These are the activations of a small neural network, seen along a few directions. Each row is one input.
Each table varies a few parts of the input and shows all the possible inputs, shuffled.
A made-up example of a description, with smaller parts first: ring(8) and (point or ring(9) or (values(3) and line(4))).
Shared parts are said once, and a part with two or three values counts as separate values.

Other details of the inputs vary at random and push rows far along two fixed directions, the same in every table; ignore that.

Table:
row 1: [ -4  -7  11  -2   7   8   5 -11 -10  -4   6  -3]
row 2: [-15  17 -64  -5  12 -45 -32  38  -3  45   3 -12]
row 3: [ -3  -1  12   8 -11  19   4   1  -1  -5  -4   5]
row 4: [  6   5   6  10   3  16   7  -2 -13  -9  -3   5]
row 5: [  3 -14   8  -7  -2  19   5   1 -15  -8   1   2]
row 6: [-16   1  16  -1  -2  13   4 -10  -4  -5   9   5]
row 7: [  8  -1   8   6   1   9   3  -1 -13  -9 -10   2]
row 8: [  9  17   7   1   6  18   9   4  15  -6 -20   4]
row 9: [-11  -8  13  -8 -10  18   1  -9  -5  -5   6   9]
row 10: [-27  25 -61  -4   3 -45 -34  40   5  47   5  -4]
row 11: [-13  -6  15  -2  -9  14  -4 -10  -4  -8  14   3]
row 12: [  5  -7   8   6  -3  21   4   1 -13  -5  -6  -2]
row 13: [ -6  14  11  11  -7  22   6   0  -7 -10   0  12]
row 14: [  80  -65   17    5   11 -115   30  -73   96  -32    3  -23]
row 15: [-10  15  16   2  -5  13   7  -5  -5  -9   8  -1]
row 16: [-11  14 -62  -4   1 -66 -39  41  14  52  -3  -2]
row 17: [ -1 -15   7 -10  -1  16   2 -10 -14  -5   4   2]
row 18: [ -2  10  13   0   3  18   7  -5 -17  -9   5  -8]
row 19: [ 15  14   6   0  13  28  10   6   1  -5 -20  -1]
row 20: [ -7  -8  13  -5 -10  20   4   2  -6  -8   4   9]
Each input here is: values(2) and (point or ring(9)).
Question: The inputs of row 17 and row 9 match in every part but the values(2) part. If row 7 is changed in the same way as row 17 into row 9, which row does it become?
Answer: row 16
Question: Change only the values(2) part in row 5. List by row number the other rows that result.
Answer: row 20

Table:
row 21: [-10   8  11   4   1  13   3  -8  -8  -7   7   0]
row 22: [-2  5  6  5  4  4  3 -5 -4 -5  4 -6]
row 23: [ 4 -7  7 -4 -2 15  3  1 -7 -6 -5  2]
row 24: [-3  2  6 -1  5  7  2 -8  3 -2  1  1]
row 25: [-12  -1  18  -3  -9  26   4  -1  -9  -8   6   5]
row 26: [ 40 -27  16   7   3 -29  18 -29  29 -22  -6  -8]
row 27: [-7  3 10 -5 -1 12  4 -5 -1 -8  7  0]
row 28: [-13   2  18   4 -12  35   0  -4 -24 -12   7   7]
row 29: [-2 -2  8 -6 -2  8  2 -4  3 -2  0 -1]
row 30: [ 5 -1  6 -2  1  9  4  0 -6 -4 -3 -8]
row 31: [ 11 -14  -4   0   3  -5   4  -4   4  -1  -4   0]
row 32: [-14   3  20   1 -12  32   3  -2 -22 -14   6   7]
row 33: [ 0  9  4  9  0  4  4 -1 -1 -7 -4  0]
row 34: [-19   5 -34  -7   4 -26 -24  20  -4  32   6   3]
row 35: [-12   2 -34 -13   0 -24 -23  27   5  35   5  -1]
row 36: [-11   5  15   0  -7  21   4  -5 -12  -8   6  -1]
row 37: [ 14   0  -5   4   7 -12   3  -3  15   0 -12  -1]
row 38: [ 8  3  4 -4  6  8  6  0 -4 -6 -1 -7]
row 39: [-3 -7  9 -1 -5 18 -2 -4 -7 -5  1  7]
row 40: [ 10 -10  -1   2   3  -2   4  -2  -3  -4  -3  -2]
row 41: [ -6  -1 -39  -8   4 -19 -26  25  -6  32  -1  -3]
row 42: [-8 -9  9  1 -6 10  3 -6 -4 -7  5  7]
row 43: [ 13   7  -2   5   1  -4   5   4  17   0 -14   2]
row 44: [ -8   8  13  -1  -3  19   6  -5 -10 -10   9  -1]
row 45: [ 61 -39  -4   4  15 -90  20 -39  69  -9 -11 -11]
row 46: [-11  -5  14   0  -9  24  -2  -5 -12  -9   5   7]
row 47: [-13  -2  17  -3 -10  26   2  -2 -13 -11   4   7]
row 48: [-17   3 -36  -3  -3 -26 -23  22  -7  30  10   0]
row 49: [-15  -1 -37  -9   2 -20 -23  24  -3  33   4   3]
row 50: [ 13  -6  -3   2   8 -13   3  -4   1   0  -5  -2]
row 51: [ -5   3  11   0  -4  16   4  -2 -11  -7   3  -6]
row 52: [-7  0 14  0 -9 16  4 -2 -8 -6  7  2]
row 53: [-5 10  8  8 -2  7  4 -4 -1 -8  0  5]
row 54: [-1  5  9 -1  0 13  6 -2 -8 -9  5 -6]
row 55: [10 -1 -1 -6  7  1  5 -2  5 -3 -3 -5]
row 56: [ -7   7 -40  -8  11 -24 -20  23  -3  33  -3  -2]
row 57: [-3 11  5  6 -7  2  4  3 13 -4 -5  7]
row 58: [ -3  -3   9   5  -7  19   0  -2 -16  -9   3   0]
row 59: [-11   1  14  -4  -6  18   3  -5  -5  -6   5   0]
row 60: [-12   5  11   1   1  15   2  -8  -4  -6   6   2]
row 61: [ 4 -4  1  5  3 -8  3 -6 -3 -3  1 -1]
row 62: [-9  1  9  0  0 10  3 -8 -4 -7  3  6]
row 63: [-13   4 -36  -9   7 -25 -24  21  -3  34   2   4]
row 64: [ 8  1  1  3  9 -4  3 -4  2 -2 -2 -7]
row 65: [ 7 -5  6 -1 -1  8  3  2 -8 -7 -3 -2]
row 66: [ -7  18 -36  -1   9 -15 -21  29  -7  28  -7  -3]
row 67: [ -6   1  10   4  -2   9   3  -8 -12  -6   4   6]
row 68: [ 4  9  3  4 -4  2  4  3 16 -1 -9  7]
row 69: [ 0  5  4  3  1  7  2 -3  7 -4 -7  7]
row 70: [ -5  22 -35   1   3 -17 -18  35   1  29  -9  -2]
row 71: [-4  4  9 -7  1 20  5 -3 -4 -7  3  2]
row 72: [ 33 -19  15   9   5 -39  22 -33  34 -22  -2  -7]
row 73: [ -7   0  14   1  -8  24   3   2 -19 -11   3   1]
row 74: [ 8 -5  6 -1  0  7  4  3 -4 -3 -2 -4]
row 75: [ 51 -29   4   5  15 -70  21 -38  63 -13  -8 -15]
row 76: [-1 -2 11  1 -6 14  4  1 -8 -6  4 -3]
row 77: [ 8 -5  1 -5  3 -1  4 -3  6  0 -5 -6]
row 78: [ 11 -10   1  -4   1  -3   4   0   8   1  -4  -3]
row 79: [-4 16  7  9 -8  7  6  3  4 -6 -3  6]
row 80: [ 4 12  1 10 -5 -2  6  5  8 -4 -6  0]
row 81: [-7  5  9  3 -1  9  4 -9 -9 -8  4  4]
row 82: [-18  15 -35  -3   3 -25 -23  24   5  29   1   2]
row 83: [-2 -1  4 -2  3  5  3 -7  0 -2 -1  6]
row 84: [ -1  -6   5   5  -4  10   4  -3 -11  -8   3   0]
row 85: [ 9  0 -1  1  7 -4  5 -4 -3 -3 -5 -2]
row 86: [-14   2 -34 -12  -1 -23 -25  26   0  32   3   1]
Question: The inputs of row 34 and row 50 match in every part but one. If row 62 is changed in the same way as row 34 into row 50, which row does it become?
Answer: row 85
Question: What do these inputs look like to the network?
Answer: ring(6) and (values(2) or ring(9))
Question: Which other rows agree with row 86 in the ring(6) part? List them by row number.
Answer: row 24, row 29, row 35, row 39, row 49, row 63, row 68, row 69, row 71, row 83
Question: Change only the values(2) part in row 57. List by row number the other rows that result.
Answer: row 82

Table:
row 87: [-37  35 -39 -12   4  31 -34  50 -46  37  -8  20]
row 88: [ 23 -37  38  -4  -5  22  21 -31  17 -30   1   1]
row 89: [ 32  13  30  19  12  20  36 -29  22 -36 -19  -7]
row 90: [-48  22 -30 -25   3  35 -36  45 -60  40  21  -9]
row 91: [ 23 -35  35   5  -3  21  19 -37  15 -28  -3  -1]
row 92: [ 15  -3 -34 -15  12 -63  -8  13  39  29 -15   2]
row 93: [-63  20 -33 -19 -12  29 -35  46 -52  34  19   8]
row 94: [ 24  -5  36  13  11  14  26 -34  16 -33 -22  10]
row 95: [-25  40  30   5   0 109  22  19 -58 -25 -14  14]
row 96: [-37  36 -33  -6 -13  32 -28  65 -39  37  -9   6]
row 97: [ 10 -20 -32 -20   8 -68 -11   7  12  28  12 -19]
row 98: [ 25  17 -44  14  26 -64  -4  13  33  23 -16 -13]
row 99: [ 14 -30 -39   1   9 -59 -19   5  24  29  -1  -7]
row 100: [ 24   4 -32  -1  -1 -62 -13  23  47  25  -9 -14]
row 101: [ 23   7 -34   8   0 -61 -15  16  44  26 -14 -16]
row 102: [ -2 -10 -32  -1  -6 -73 -17   2  24  25  19   3]
row 103: [ -1 -12 -32 -15   0 -66 -19   3  36  23  19 -13]
row 104: [  2 -21  46   3 -15   3  30 -37  15 -33  12  11]
row 105: [ 27 -39  31   4  -8  15  21 -32   2 -33  -2  10]
row 106: [  3 -16  47   2 -12   8  25 -38  22 -32  17   5]
row 107: [-23  32  34  14 -21 106   6  23 -64 -25 -12  20]
row 108: [ 26 -26  38   0   0   4  25 -37 -11 -38   8  -5]
row 109: [ 17   2 -33 -15  15 -59 -14  11  47  28 -10  -4]
row 110: [ 14 -23  37   6 -12   2  22 -40   5 -43  11   6]
row 111: [-31  51 -41  -6  12  35 -23  57 -31  35  -5  -2]
row 112: [ 21 -41  35  -3  -9  17  26 -30  10 -29  -4   7]
row 113: [-48  22 -33  -9   8  31 -38  42 -73  38  14  -7]
row 114: [-29  35  36  21 -13 108   5  20 -63 -23 -15  14]
row 115: [ 30  13 -47   7  18 -65  -2  17  31  21 -13  -8]
row 116: [  4 -15  44  18  -7   2  23 -43  11 -34  10   8]
row 117: [-48  24 -32 -15   5  34 -38  38 -62  41  16 -11]
row 118: [  8 -17  39   6  -8  10  20 -45  15 -37   9  -5]
row 119: [ 16   5 -37  -7  17 -60 -16   4  44  31 -15  -6]
row 120: [  3 -13  44  11 -11   8  23 -45  20 -31  12   3]
row 121: [  9 -19  39  14  -4   5  21 -43   7 -41   7   0]
Question: What do these inputs look like to the network?
Answer: ring(5) and (values(3) or line(4))
Question: The inputs of row 110 and row 93 match in every part but the ring(5) part. If row 107 is changed in the same way as row 110 into row 93, which row does it become?
Answer: row 96
Question: Change only the values(3) part in row 109. List by row number the other rows that result.
Answer: row 100, row 111

Table:
row 122: [ 11  -9  15   4  -1   7  10 -11   3 -13  -4   4]
row 123: [  1   8 -21  -3   6 -26 -10  11  15  19  -3  -6]
row 124: [  8   1  17   4   0  11  11 -10   5 -15  -3  -2]
row 125: [-46  36 -24  -6   0  47 -27  42 -51  27   7   6]
row 126: [  9  -7  15   3  -1  12  12  -9   5 -14  -6   4]
row 127: [ -2   6 -23  -1   3 -29 -11   9  11  17   2  -2]
row 128: [  1   0 -19  -6   5 -15 -10  12  -1  17   0  -5]
row 129: [ 10   0 -29   0   3 -50 -11  10  22  19   1  -7]
row 130: [  7   2  16   4   2   9  11 -12   8 -14  -2  -1]
row 131: [  7  -6  15   8  -2   8  11 -12   0 -15  -3   2]
row 132: [  8   0  17   7  -4  12  11  -9   4 -16  -4   1]
row 133: [  8   0  16   4   0   9  12 -11   2 -16  -1  -2]
row 134: [ -4 -23  19  -3 -10  -1   5 -20   1 -12  15   3]
row 135: [  5   1  16   5  -1   9  10 -13   8 -14  -3   3]
row 136: [ -9 -19  21  -5  -9   8   5 -22  -4 -14  16   4]
row 137: [ -8  11 -16  -2   2  -9 -11  13   4  16  -3   1]
row 138: [  7  -5  15   1   1  12  11 -11   5 -14  -5   4]
row 139: [  0   1 -20  -7   6 -15  -9  14   4  17  -2  -5]
row 140: [  5   0  16   4   0   5  12 -14   2 -16  -1   4]
row 141: [  3   3 -22  -4   0 -23 -10  15  10  17  -3  -2]
row 142: [ -1   5 -21   1   1 -24 -11  13  12  17  -1  -1]
row 143: [ -1   7 -19  -1   0 -19 -10  16   8  17  -4  -3]
row 144: [  7  -2  16   3  -4  14  11  -8   5 -15  -6   5]
row 145: [  9  -2  16   6  -3   4  12 -10   1 -16  -2   1]
row 146: [  5  -2 -26   1   2 -35 -11  11   9  18   0  -6]
row 147: [  1   5 -21  -6   4 -18 -10  14   8  17  -2  -5]
row 148: [  6   1  17   3   2   8  13 -13   0 -16  -1   0]
row 149: [  8   1  17   3   0  11  12 -10   7 -13  -6  -2]
row 150: [-31  -3   0 -11  -9  22 -15   7 -31   9  19   1]
row 151: [ 10  -6  15   0   3   9  11 -13   2 -12  -2   0]
row 152: [  6  -6  16   4   0  11   9 -14  -1 -15  -3   3]
row 153: [  2   0 -24  -1   5 -29 -10  10   6  18   1  -8]
row 154: [-34  -1   0 -11  -7  26 -15   7 -32   9  20   3]
row 155: [ -8   5 -19   0   3 -11 -11  10  -4  15   1   0]
row 156: [  5  -3 -23  -3   6 -29 -12   9   7  17   0  -8]
row 157: [  4   2 -26   1   2 -40 -11  11  17  19   1  -3]
row 158: [-71  48  -6  -9 -10 112 -27  52 -88  19   3  20]
row 159: [  7  -3  15   5   3   8  12 -14   0 -14  -1  -2]
row 160: [ -9   5 -15  -5   2   0 -11  12  -9  15   0   3]
row 161: [ -6 -20  22  -4 -12   9   5 -19  -7 -15  15   2]
row 162: [  4   1 -25   0   3 -41 -10  11  14  18   0  -3]
row 163: [ 10  -9  14   6  -1   5   9 -13   2 -14  -4   2]
row 164: [ 10  -7  15   2  -2  12  12  -8   3 -14  -5   2]
row 165: [  9  -1  16   0   1  12  12 -11   6 -14  -5   1]
row 166: [  0   1 -21  -7   8 -18  -9  12   7  17  -1  -4]
row 167: [  8  -1  16   3   1   5  13 -12   1 -16  -1  -2]
row 168: [ 11  -8  16   3  -2  11  10 -10  -1 -14  -4   2]
row 169: [ -3   8 -19   0   0 -17 -11  15   9  17  -4   0]
row 170: [  8  -5  15   3   3  11   9 -14  -1 -15  -2  -1]
row 171: [ 11  -8  15   5  -2   8   9 -11  -1 -15  -4   0]
Question: What do these inputs look like to the network?
Answer: ring(5) and (point or ring(9))
Question: The inputs of row 148 and row 167 match in every part but the ring(5) part. If row 151 is changed in the same way as row 148 into row 167, which row does it become?
Answer: row 128
Question: The inputs of row 155 and row 131 match in every part but the ring(5) part. If row 140 is changed in the same way as row 155 into row 131, which row does it become?
Answer: row 162
Question: Which other rows agree with row 143 in the ring(5) part? List them by row number.
Answer: row 129, row 132, row 141, row 145, row 146, row 161, row 164, row 168, row 171
